Each row below holds a small network's activations on one input, seen along a few directions.
In each table, some parts of the input vary, and every possible input appears once, in random order.
A made-up example of a description, with smaller parts first: one of 3 separate values, together with either a single point or one of 11 places around a ring or (one of 5 places around a ring, together with one of 6 places along a line).
Shared parts are said once, and a part with two or three values counts as separate values.

Other details of the inputs shift rows strongly along two fixed directions, in all tables alike. That doesn't count.

Table:
R1: [-0.01, -0.07,  0.07,  0.27, -0.16, -0.23, -0.02, -0.25, -0.05, -0.18,
 -0.10]
R2: [-0.09,  0.38,  0.17, -0.33,  0.04,  0.29, -0.07,  0.21,  0.51,  0.39,
 -0.12]
R3: [ 0.14,  0.21,  0.28, -0.31,  0.04,  0.23,  0.06, -0.20,  0.86,  0.50,
 -0.09]
R4: [-0.41,  0.06, -0.18,  0.10,  0.00,  0.00, -0.22,  0.30, -0.53, -0.28,
 -0.54]
R5: [ 0.15, -0.10,  0.14,  0.25, -0.25, -0.34, -0.03, -0.21,  0.00, -0.14,
  0.26]
R6: [-0.07,  0.24,  0.11, -0.38,  0.12,  0.33, -0.03,  0.07,  0.55,  0.44,
 -0.29]
R7: [ 0.36, -0.31,  0.07,  0.30,  0.00, -0.23,  0.32, -0.61,  0.19,  0.05,
  0.70]
R8: [ 0.22, -0.26, -0.05, -0.17, -0.28, -0.07,  0.20, -0.01, -0.07, -0.11,
  0.02]
R9: [-0.38, -0.01, -0.29, -0.02,  0.26,  0.15, -0.06,  0.32, -0.62, -0.27,
 -0.23]
R10: [-0.05, -0.11,  0.00,  0.26, -0.15, -0.25, -0.07, -0.23, -0.04, -0.18,
  0.03]
R11: [-0.14, -0.04, -0.15,  0.19,  0.00, -0.16, -0.19,  0.11, -0.24, -0.26,
 -0.21]
R12: [-0.05, -0.28, -0.11, -0.09, -0.17, -0.16,  0.21, -0.15, -0.07, -0.20,
 -0.04]
R13: [ 0.00,  0.03,  0.09,  0.28, -0.22, -0.25, -0.05, -0.09, -0.12, -0.15,
  0.10]
R14: [ 0.35,  0.31,  0.37, -0.08,  0.23,  0.21, -0.03, -0.23,  0.78,  0.61,
  0.54]
R15: [-0.24, -0.05, -0.12,  0.25, -0.04, -0.14, -0.15,  0.08, -0.25, -0.26,
 -0.16]
R16: [ 0.45, -0.31,  0.06,  0.21,  0.03, -0.25,  0.28, -0.54,  0.16,  0.04,
  0.63]
R17: [-0.02, -0.28, -0.10, -0.04, -0.13, -0.13,  0.22, -0.13,  0.02, -0.13,
  0.04]
R18: [-0.07,  0.46,  0.05, -0.25,  0.43,  0.52, -0.27,  0.46,  0.17,  0.41,
 -0.09]
R19: [ 0.16,  0.14,  0.10, -0.30,  0.14,  0.18, -0.02, -0.06,  0.77,  0.43,
 -0.01]
R20: [-0.45,  0.70, -0.02, -0.26,  0.51,  0.62, -0.38,  0.71, -0.02,  0.33,
 -0.36]
R21: [ 0.17, -0.23, -0.03, -0.15, -0.24, -0.12,  0.20,  0.01, -0.07, -0.11,
  0.07]
R22: [-0.14, -0.05, -0.11,  0.06,  0.18,  0.06,  0.08,  0.02, -0.41, -0.19,
 -0.11]
R23: [ 0.13, -0.07,  0.05,  0.20, -0.20, -0.22, -0.08, -0.03, -0.12, -0.13,
  0.10]
R24: [ 0.05, -0.07, -0.15, -0.01,  0.08,  0.12,  0.01,  0.21, -0.47, -0.13,
  0.03]
R25: [ 0.24, -0.26,  0.10, -0.09, -0.30, -0.26,  0.26, -0.23,  0.09, -0.08,
  0.28]
R26: [-0.32, -0.02, -0.27, -0.03,  0.22,  0.17,  0.00,  0.28, -0.68, -0.20,
 -0.27]
R27: [-0.01, -0.02, -0.08,  0.13, -0.16, -0.07, -0.18,  0.20, -0.33, -0.21,
 -0.19]
Each input here is: one of 3 separate values, together with either one of 4 places along a line or one of 5 places along a line.
Q: Changing only the choice among 3 separate values turns R2 into R20. The same change can be made to R21. Which row results?
A: R18
Q: Change only the place on the line of 4 in R13. List by row number the other rows that result.
A: R5, R23, R27
Q: Change only the place on the line of 5 in R22. List by row number the other rows that result.
A: R7, R9, R16, R26
Q: Change only the choice among 3 separate values in R24. List by row number the other rows that result.
A: R8, R27

Table:
R28: [-0.10,  0.43,  0.20, -0.44,  0.00,  0.32, -0.31,  0.21,  0.87,  0.54,
 -0.44]
R29: [ 0.41, -0.14,  0.12,  0.16,  0.11, -0.04,  0.10, -0.51,  0.53,  0.30,
  0.44]
R30: [ 0.51, -0.21,  0.12, -0.17, -0.13,  0.00,  0.24, -0.35,  0.58,  0.28,
  0.35]
R31: [ 0.04, -0.32, -0.09, -0.12, -0.27, -0.16,  0.38, -0.04, -0.46, -0.30,
 -0.05]
R32: [ 0.00, -0.10,  0.00,  0.24, -0.12, -0.16,  0.06, -0.02, -0.60, -0.30,
  0.13]
R33: [-0.46,  0.39, -0.05,  0.07,  0.06,  0.15, -0.54,  0.62, -0.22, -0.14,
 -0.62]
R34: [-0.45,  0.19, -0.22, -0.43,  0.12,  0.35, -0.05,  0.65, -0.25, -0.03,
 -0.54]
R35: [-0.01,  0.40,  0.15, -0.53,  0.27,  0.46, -0.14,  0.31,  0.74,  0.54,
 -0.18]
R36: [-0.06, -0.25, -0.08,  0.20, -0.05, -0.19,  0.24, -0.24, -0.53, -0.31,
  0.06]
R37: [ 0.03, -0.15, -0.09,  0.23, -0.04, -0.25,  0.01,  0.05, -0.50, -0.34,
  0.20]
R38: [ 0.21, -0.04,  0.19,  0.13,  0.04, -0.07,  0.19, -0.52,  0.52,  0.30,
  0.45]
R39: [-0.04, -0.32, -0.16,  0.18,  0.02, -0.25,  0.16, -0.17, -0.43, -0.36,
  0.12]
R40: [ 0.48,  0.03,  0.18,  0.22,  0.03, -0.05, -0.05, -0.31,  0.44,  0.32,
  0.52]
R41: [-0.47,  0.39, -0.14, -0.07,  0.24,  0.32, -0.35,  0.61, -0.39, -0.04,
 -0.32]
R42: [-0.09, -0.29, -0.13,  0.33, -0.27, -0.43,  0.07, -0.28, -0.30, -0.45,
 -0.13]
Q: Describe the family of inputs behind these rows.
A: one of 3 separate values, together with either a single point or one of 4 places along a line
Q: Changing only the choice among 3 separate values turns R37 into R39. The same change can be made to R33. Which row results?
A: R42
Q: Which other rows agree with R30 in the choice among 3 separate values? List them by row number.
A: R28, R31, R34, R35

Table:
R43: [-0.13, -0.11, -0.28,  0.43,  0.15, -0.22, -0.21,  0.26, -0.86, -0.50,
  0.01]
R44: [ 0.43, -0.40,  0.07,  0.44, -0.37, -0.53,  0.15, -0.54,  0.01, -0.28,
  0.28]
R45: [-0.23,  0.20, -0.11, -0.09,  0.24,  0.33, -0.33,  0.24,  0.21,  0.14,
 -0.50]
R46: [-0.12,  0.12, -0.14, -0.43,  0.21,  0.37, -0.08,  0.33,  0.22,  0.13,
 -0.50]
R47: [-0.42,  0.30, -0.09, -0.06,  0.26,  0.30, -0.27,  0.26,  0.22,  0.17,
 -0.32]
R48: [-0.07,  0.46,  0.00, -0.04,  0.34,  0.33, -0.48,  0.52, -0.03,  0.22,
 -0.02]
R49: [ 0.54, -0.59,  0.01,  0.02, -0.50, -0.37,  0.41, -0.38, -0.01, -0.22,
  0.31]
R50: [-0.41, -0.29, -0.26,  0.14, -0.03, -0.20,  0.04,  0.05, -0.67, -0.54,
 -0.29]
R51: [-0.34, -0.32, -0.34,  0.15, -0.08, -0.20,  0.02,  0.03, -0.70, -0.46,
 -0.37]
R52: [-0.03,  0.30, -0.07, -0.26,  0.36,  0.44, -0.24,  0.57,  0.01,  0.28,
 -0.05]
R53: [-0.13,  0.27, -0.16, -0.28,  0.55,  0.46, -0.18,  0.40,  0.07,  0.24,
 -0.10]
R54: [ 0.50, -0.43,  0.09,  0.24, -0.52, -0.46,  0.18, -0.44, -0.04, -0.27,
  0.35]
R55: [ 0.34, -0.51,  0.11, -0.01, -0.45, -0.43,  0.47, -0.41, -0.05, -0.23,
  0.41]
R56: [-0.24, -0.39, -0.38, -0.19, -0.10, -0.16,  0.26,  0.12, -0.68, -0.46,
 -0.37]
R57: [-0.21, -0.26, -0.39,  0.33,  0.24, -0.09, -0.11,  0.15, -0.85, -0.46,
  0.00]
R58: [ 0.19,  0.19,  0.32,  0.19,  0.20,  0.16,  0.07, -0.56,  0.62,  0.51,
  0.40]
R59: [ 0.42, -0.54,  0.03,  0.00, -0.50, -0.42,  0.46, -0.43, -0.06, -0.14,
  0.34]
R60: [-0.27,  0.32, -0.02, -0.31,  0.38,  0.46,  0.05,  0.24, -0.03,  0.22,
 -0.26]
R61: [-0.31,  0.19, -0.04, -0.46,  0.26,  0.30, -0.01,  0.29,  0.20,  0.13,
 -0.39]
R62: [ 0.25,  0.03,  0.19, -0.22,  0.02,  0.07,  0.25, -0.38,  0.90,  0.45,
  0.35]
R63: [ 0.30, -0.35,  0.18,  0.21, -0.46, -0.52,  0.24, -0.47, -0.08, -0.27,
  0.45]
R64: [ 0.31,  0.22,  0.35,  0.02, -0.19, -0.03, -0.06, -0.28,  0.81,  0.43,
  0.44]
R65: [-0.19,  0.36,  0.04, -0.21,  0.01,  0.21, -0.33,  0.38,  0.09,  0.20,
 -0.38]
R66: [-0.34, -0.12, -0.23,  0.31, -0.15, -0.30, -0.06,  0.21, -0.67, -0.55,
 -0.20]
R67: [ 0.26,  0.34,  0.44,  0.29,  0.11,  0.04, -0.02, -0.45,  0.61,  0.47,
  0.42]
R68: [ 0.33,  0.32,  0.46,  0.09, -0.03,  0.10,  0.01, -0.36,  0.53,  0.48,
  0.49]
R69: [ 0.35,  0.07,  0.28, -0.20, -0.18,  0.07,  0.18, -0.21,  0.86,  0.49,
  0.41]
R70: [-0.26, -0.17, -0.23,  0.25, -0.16, -0.32, -0.07,  0.14, -0.71, -0.49,
 -0.35]
R71: [-0.34,  0.41,  0.10, -0.03,  0.21,  0.14, -0.34,  0.31,  0.15,  0.09,
 -0.37]
R72: [-0.19,  0.36,  0.08, -0.29,  0.19,  0.45, -0.01,  0.40, -0.09,  0.26,
 -0.20]
Q: Describe the family of inputs behind these rows.
A: one of 5 places around a ring, together with either one of 2 separate values or one of 4 places along a line
Q: Changing only the place on the ring of 5 turns R57 into R43. The same change can be made to R45. Which row results?
A: R44
Q: Start at R66 and move only the place on the line of 4, one step at a time. The first step leads to R71. Which rows follow, in order?
A: R70, R44
Q: Change only the choice among 2 separate values in R60. List by row number the other rows that result.
A: R53
